A small network was shown many inputs. Here are its activations along a few directions, one row for each input.
Each table varies a few parts of the input and shows all the possible inputs, shuffled.
Descriptions start from the smaller parts, as in this example, which fits no table here: one of 5 places around a ring, together with either a single point or one of 11 places along a line or (one of 3 separate values, together with one of 4 places along a line).
Shared parts are said once, and a part with two or three values counts as separate values.

Other details of the inputs vary at random and push rows far along three fixed directions, the same in every table; ignore that.

A family of inputs:
r1: [  0 -22  -4  -1  -6   9   2  12  -7   2  16 -15]
r2: [11 17  3 -1 21 21 -3  9 14 -6  3 -8]
r3: [-1  8 18 -5 21 28  6 -2  4  0 16  5]
r4: [ 14  11   0   4  19 -26   3 -20   8   4  19  15]
r5: [ 5 12 13  3 25 15  7 11  4  0 15 -4]
r6: [  1 -28  -3  -1 -14  16  -2  15  -8  -1   8 -23]
r7: [ 19 -16 -18  -1 -15 -30  -9 -23   1   1   9  -4]
r8: [ 5 11 12  3 25 15  6 11  6 -1 14 -3]
r9: [ 6 10 11  2 23 18  3 11  9 -4  9 -5]
r10: [  8 -20 -10  -4 -15  16  -9  12   1  -3  -1 -26]
r11: [  4  12   2  -7  16  27   1   5  10 -11   3  -6]
r12: [ 4 13 -2 -1 21 19  2 16 10 -5  9 -7]
r13: [ 8 11  9  1 19 21 -1 10 11 -3  4 -8]
r14: [-26  43  17   1  17  15  10  12   4  -7 -35  24]
r15: [  2 -20 -14  -4 -11  12  -3  14  -3  -4   7 -21]
r16: [-40   3  -9  -4 -25   7   6  20 -16  -4 -34  10]
r17: [  7 -23 -12  -4 -13 -27   1 -27  -9   3  23   6]
r18: [-15   4   2   8 -27 -39  -2 -14 -13  11 -35  20]
r19: [-38   1  -4  -6 -28  13   0  12 -13   0 -38  14]
r20: [10 13  5  0 18 22 -3 10 13 -5  2 -9]
r21: [ -9 -31  -9  -8 -13  19   4  11 -10  -5  16 -15]
r22: [-2  5  9  2 22 18  7 17  2  1 16 -3]
r23: [ 1 10  0 -1 20 19  3 17  8 -4 10 -6]
r24: [-28   0  -1  -1 -28 -29   1 -22 -15   8 -28  34]
r25: [-31  40  18   9  24   5  14  22   0   3 -24  28]
r26: [  4 -24  -7  -2 -14  15  -6  12  -3  -2   4 -22]
r27: [ 3 11 12  3 26 15  8 12  4  1 17 -2]
r28: [-25   1 -11   6 -28 -40   1  -6 -15   8 -29  24]
r29: [  9 -21  -5  -2 -13  14  -7  12   0  -3   0 -25]
r30: [  3 -25   1  -1 -14  15  -3  11  -9   2   7 -22]
r31: [  9  11  -3  -3  18 -21   5 -26   7  -2  21  20]
r32: [ 22  18  -6   2  15 -23  -5 -23  14  -2   8   9]
r33: [  9  10  17   3  19  20   1   9   6   1   6 -10]
r34: [11 16  6  0 22 18 -1  8 14 -5  4 -6]
r35: [ 10 -18 -12  -4 -17  15 -11  12   2  -5  -4 -28]
r36: [ 22  12   5   5  14 -22  -4 -22  12   3   6   8]
r37: [-35  -8   6   5 -31   9   2  27 -20   5 -39  -1]
r38: [ 12 -23 -14  -6 -21 -23  -5 -28  -4  -2   9  -2]
r39: [11 12 16  3 22 18  1  9 10 -1  5 -9]
r40: [ 17  14  -2   3  18 -25   1 -20  10   1  14  12]
r41: [  5 -22  -3  -1 -10  13  -4   9  -3  -1   7 -19]
r42: [ 0  9 10 -7 22 28  3 -1 10 -5 13  6]
r43: [-28   3  -2   3 -29   5  -3  25 -11   0 -48  -2]
r44: [ 10   8   9  -3  15 -14   2 -34   6   4  19  23]
r45: [ 14  14   5   6  23 -29   5 -23   5   8  23  18]
r46: [-17   2  -2   7 -30 -37  -4 -10 -12   9 -38  18]
r47: [  1 -24   2  -6 -13  17   1   2  -9  -3  10 -17]
r48: [ 21 -19 -14   0 -19 -29 -11 -24   1   4   6  -6]
r49: [ 12 -19 -21  -1 -13 -31  -5 -18  -2   3  17   0]
r50: [  3 -24   0   0 -12  13  -1  12  -9   1   9 -21]
r51: [  6 -24 -10  -4 -15 -27   2 -27 -11   4  23   5]
r52: [ 16 -16 -24  -2 -17 -30  -8 -20   0   1  10  -5]
r53: [ 21  18   0   4  20 -27  -1 -25  13   0  12  14]
r54: [ -3 -27 -12  -3 -11  12  -1  17  -6  -1  13 -18]
r55: [-25  38  27   9  14  12   8  20  -2   5 -34  18]
r56: [-34  -5   4   4 -30   7   0  26 -16   4 -43   1]
r57: [ 14  14   0  -6  17 -14  -2 -35  13   0  16  22]
r58: [-15  48   1   8  16 -35   6 -11   5   5 -25  42]
r59: [-29  38  26   3  17  14  14  12  -2  -3 -31  25]
r60: [  6 -21 -13  -5 -18  18 -10  13   0  -4  -2 -26]
r61: [ 13  16   3  -1  17  22  -5  10  15  -6  -2 -12]
r62: [  1 -24  -3  -7 -12  16   0   2  -5  -6   9 -16]
r63: [ -7 -26 -15 -10 -14  19   1  11  -7  -8  12 -16]
r64: [ 22 -17  -4   3 -15 -30  -8 -26  -3   8   9  -6]
r65: [ 20  12   8   5  16 -22  -2 -25   9   6  11  11]
r66: [-25  -2  -7   7 -30 -38   2  -4 -18   8 -31  20]
Each input here is: one of 6 places along a line, together with either one of 3 separate values or one of 8 places along a line.
Changing only the place on the line of 6 turns r54 into r58. The same change can be made to r26. Which row results?
Answer: r2
Changing only the place on the line of 6 turns r63 into r21. The same change can be made to r57. Which row results?
Answer: r24
Start at r12 and move only the place on the line of 6, one step at a time. The first step leads to r23. Which rows follow, in order?
Answer: r28, r4, r1, r27
Which other rows does r18 become when the place on the line of 6 takes its other values? List them by row number.
Answer: r10, r33, r46, r48, r61

A family of inputs:
r67: [-16  -3  -1   0 -12  -3   2   4  -8   1 -12   7]
r68: [  0 -10  -3  -1  -6  13  -2  13  -2  -1  -1 -14]
r69: [11  3  6 -2 23 19  3  3  8 -4 23 -7]
r70: [-18   1   2   3 -13  -8   3   5 -10   4 -18   9]
r71: [-12  -9  -1  -1 -13   2   2   5  -9   1  -7   1]
r72: [ 3 11  5 -1 17  9  3  0  7 -3  8  3]
r73: [-9 -9  0 -1 -6  9  2 10 -6  0 -1 -4]
r74: [  0  -6  -8   2 -15 -32  -2 -19  -6   6  -3  12]
r75: [ 0 19  6  2 13  3  1  2  7 -2 -7  7]
r76: [ -8  -4  -3   0 -12   4  -2   9  -4  -1 -14  -4]
r77: [ -9  23   7   3  10  -9   4  -5   2   2 -13  19]
r78: [ 34 -14 -17   0 -13 -56 -11 -52   4   6  20   8]
r79: [ 8 14  9  3 20 10  1  5  9 -1  5 -2]
r80: [ -2  -5  -3   0  -9   8  -4  12  -1  -2 -11 -11]
r81: [ -7 -10  -2  -1  -9   9   0  10  -5   0  -3  -7]
r82: [ 23   8  -2   2  14 -12  -5 -16  13  -1  12   0]
r83: [ -7 -12  -3  -1 -10   6   0   8  -6   1  -1  -6]
r84: [-11  -5   0  -1 -11   5   1   8  -7   1 -10  -2]
r85: [ -9  23   8   3  10  -9   5  -5   1   2 -12  20]
r86: [  7  12   0   3   5 -19  -1 -13   4   3  -2  10]
r87: [-15  -2  -1   1 -12  -3   2   7  -8   2 -13   4]
r88: [ 16   2   3  -3  21  18   1   1  11  -5  23 -10]
r89: [ -4 -10   1  -2  -4  15   1  12  -4  -1   1 -11]
r90: [-4 18 10  3 15  1  5  2  3  1 -3 11]
r91: [-12  -4  -2  -1 -10   5   1   8  -6  -1  -9   0]
r92: [ 12 -19  -8  -3  -8  13  -7   9   2  -4   7 -24]
r93: [ 16   6   5  -2  22  19  -1   3  13  -5  16 -11]
r94: [-10   1  -3   3 -17 -10  -4   4  -5   2 -24   2]
r95: [  9   6   2   0  10  -8   1 -14   5   0   9   7]
r96: [ -8  23   8   4  10  -9   4  -5   2   2 -13  19]
r97: [-11  -6  -2   1 -13  -8   1   0  -9   3  -8   6]
r98: [ -6 -12   0  -2  -8   6   1   6  -6   1   2  -6]
r99: [ 2 17  6  1 15  7  1  3  8 -2 -4  4]
r100: [-7 -7 -1 -1 -7  9  1 10 -4 -1 -3 -6]
r101: [ -8 -10  -7   0 -19 -21   0 -11  -9   3  -7   9]
r102: [-1 15  4  1 11 -3  2 -4  4  0 -2 10]
r103: [  4   7   2   1   8 -13   2 -15   2   2   7  13]
r104: [ 16 -29 -13  -6 -11  -2  -6 -11  -1  -1  24 -16]
r105: [  5 -17  -3  -4   0  16   0   7  -1  -3  17 -15]
r106: [ 26 -28 -14  -2 -12 -14 -10 -17   1   1  24 -17]
r107: [  0  -8  -3   0 -12   5  -5   9  -2  -1  -9 -12]
r108: [ 2  9  7 -1 19 14  4  3  6 -2 11  2]
r109: [ -8  23   9   4  10 -10   5  -4   1   2 -13  19]
r110: [ -4  -8  -3   0  -9   7  -2  12  -4   0  -6 -10]
r111: [15  4  5 -2 22 17  2  2 10 -5 22 -9]
Changing only one part turns r71 into r103. The same change can be made to r78. Which row results?
Answer: r93
Changing only one part turns r77 into r84. The same change can be made to r73. Which row results?
Answer: r98
What is each input in this table made of?
Answer: one of 5 places along a line, together with either one of 3 separate values or one of 6 places around a ring
Which other rows does r94 become when the choice among 3 separate values takes its other values? List them by row number.
Answer: r93, r106
Which other rows does r78 become when the choice among 3 separate values takes its other values? List them by row number.
Answer: r79, r107
Which other rows does r111 become when the place on the line of 5 takes its other values? List them by row number.
Answer: r81, r89, r100, r109

A family of inputs:
r112: [ 22 -15  -1  -1  -2   7  -9  -4   7   1  11 -20]
r113: [  7 -29 -19  -1 -40 -28 -11 -13 -11   2  -9 -12]
r114: [ -3  25  10   9  10   3   1  18   4  -1 -24  -1]
r115: [-12 -12  -8   0 -21  21  -5  30  -5  -5 -23 -22]
r116: [-13  22   4  -2   3  10   1   6   5  -6 -26  10]
r117: [-10  -1 -12  -3 -16 -42   1 -35  -8   6  -2  33]
r118: [ 19  25  -4   2  19 -16  -6 -17  18  -1   1  11]
r119: [ 13  17  12  -2  34  -6  10 -22   9  -1  29  15]
r120: [-21  19   6   3  10   4   8  14  -3   3 -11  16]
r121: [-14  22   8   1   0   5   3   6   0  -4 -28   9]
r122: [ 16 -12 -14 -10  -3  13  -9  -9   9  -8  13 -13]
r123: [ -3 -35 -14   2 -35 -32  -1  -9 -20   8   5  -6]
r124: [ 30  27  -1   5  31 -10  -7 -11  23  -1  11   1]
r125: [ 23 -15   0  -3   1  12  -9  -6   8  -1  15 -19]
r126: [ 14  19  12   1  35  -8  10 -18  10   0  28  14]
r127: [  7 -32 -13  -3 -39 -18 -12 -19  -9   4  -7 -10]
r128: [  4 -30 -26   2 -46 -36 -13  -8 -11   4 -18 -12]
r129: [ -8  22  13  13   1  -4  -3  18   1   7 -34   3]
r130: [-20  17   9   5  10   1  10  15  -4   2 -12  14]
r131: [  9  16   9   5  24 -18   8 -16   4   2  18  16]
r132: [ 13 -18  -3 -11  14  21   4  -8   5  -7  40  -9]
r133: [-12  17  21  10  17   5   8  17  -3   8  -6   9]
r134: [-25  17   7  -5  11  16  10   4  -3  -3  -5  22]
r135: [ 27  -8  -7  -7  12  18  -7  -3  15  -9  23 -22]
r136: [ 16  20  12   8  33 -17   8 -10   8   4  23  10]
r137: [-10 -13  -3   1 -20  20  -3  31  -7  -4 -21 -24]
r138: [  7   8 -16   0 -16 -43 -10 -31   4   4 -15  19]
r139: [ -8 -11  -2   5 -20  16  -4  36  -8  -1 -24 -28]
r140: [-12 -19  10   3  -4  30   4  31 -11   3   5 -19]
r141: [-15  -2 -15   0 -25 -51   0 -33 -13   9 -10  34]
r142: [-11  -2  -9  -4 -16 -41   4 -38 -10   3  -1  34]
r143: [ -8  25   1   5   5   4  -3  15   7  -1 -27   5]
r144: [-24  15   7   4   5   0  10  13  -7   1 -15  16]
r145: [ -9  22  13  11   1  -1  -2  15   1   6 -33   4]
r146: [-29  14  12  -1   2   5  13   5 -11  -1 -14  20]
r147: [ 10 -18  -4  -8  10  14   3  -5   3  -5  34  -9]
r148: [ 17 -15  -6  -3  14  11   0   4   6   0  36 -16]
r149: [-24  12  19   0   6  11  10   3  -8   3 -10  20]
r150: [ 28  24  12   7  28 -11  -5 -16  19   2   7   5]
r151: [ -1 -38  -9   1 -33 -25  -4 -13 -18  10   8  -3]
r152: [ 25 -10  -9  -4   7  11  -8  -1  13  -8  18 -22]
r153: [ 14 -20   6  -3   9  13   2  -4   0   3  33 -12]
r154: [-20 -18  -1  -5  -8  30   6  28 -10  -5   1 -13]
r155: [-22 -21   9  -4 -13  31   6  22 -15   2  -1  -9]
r156: [  9 -16  -8  -5   7  11   0  -1   2  -2  30  -9]
r157: [-14  22   8   2   0   3   2   8   0  -3 -30   9]
r158: [ 26  -9 -11  -9  10  21  -9  -6  16  -8  24 -19]
r159: [ -9 -11  -5 -10 -11  38  -2  20   0 -12 -10 -19]
What is each input in this table made of?
Answer: one of 2 separate values, together with one of 4 places along a line, together with one of 6 places along a line
Changing only the place on the line of 6 turns r126 into r119. The same change can be made to r113. Which row results?
Answer: r157
Changing only the place on the line of 6 turns r149 into r133. The same change can be made to r142. Which row results?
Answer: r130
Which other rows does r159 become when the place on the line of 6 takes its other values? List them by row number.
Answer: r115, r116, r128, r135, r152
Which other rows does r141 become when the place on the line of 4 takes its other values? List them by row number.
Answer: r126, r147, r153
Start at r143 and move only the place on the line of 4, one step at a time. The first step leads to r115. Which rows follow, in order?
Answer: r114, r145
Which other rows does r120 become when the choice among 2 separate values takes its other values? List them by row number.
Answer: r143
Which other rows does r124 become when the place on the line of 6 takes its other values? List them by row number.
Answer: r118, r122, r138, r143, r158
